Each row below is a small network's average activation on inputs in which a field has the value named, seen along a few directions.
Related values have similar rows: they may be neighbours, one step apart, or belong to one group.
(in the rows, 500 means zero)
Strong random noise was added to every row along 2 fixed directions; ignore it. To show where, here is one row again and again, with new noise each time:
[419 460 497 591 375 536 449 362 562 516 563 504 429 573 684 388]
[442 477 469 598 390 620 426 476 535 477 521 523 523 602 662 456]
[393 444 419 659 288 733 408 551 490 417 462 526 483 640 630 336]
[542 546 488 532 545 609 411 560 549 491 529 549 723 599 668 716]


Values of Mav:
j11: [480 333 415 442 336 489 572 482 577 551 465 489 255 484 173 271]
j10: [418 512 521 443 530 424 589 295 238 600 484 336 224 325 442 249]
j2: [481 525 418 478 459 708 435 769 337 420 403 598 791 566 643 544]
j6: [339 558 392 499 402 496 331 598 284 433 424 660 616 573 538 424]
j14: [669 467 609 538 495 483 569 499 564 537 482 486 275 288 500 567]
j1: [518 402 513 365 558 327 626 590 627 556 618 366 545 587 387 447]
j4: [549 467 512 747 421 580 497 524 644 512 457 597 432 412 452 475]
j8: [488 482 546 595 441 482 511 472 717 439 459 520 528 516 559 570]
j13: [509 555 461 498 433 583 490 515 575 408 511 464 590 528 675 584]
j3: [414 399 375 394 343 428 483 539 437 382 518 444 496 666 351 189]
j9: [571 627 591 454 707 416 577 376 351 602 464 467 416 291 485 596]
j12: [509 480 631 676 545 721 550 538 419 460 319 526 471 408 391 397]
j7: [392 505 463 340 564 516 372 491 393 491 539 474 587 644 447 404]
j5: [419 458 291 660 276 691 586 852 359 253 339 474 155 581  70 280]
The values of Mav form a line.
List every value one step from j8, in the order listed.
Answer: j4, j13
List every value one step from j11, in the order listed.
Answer: j1, j5
List every value one step from j6, in the order listed.
Answer: j2, j7
List every value one step from j10, in the order listed.
Answer: j9
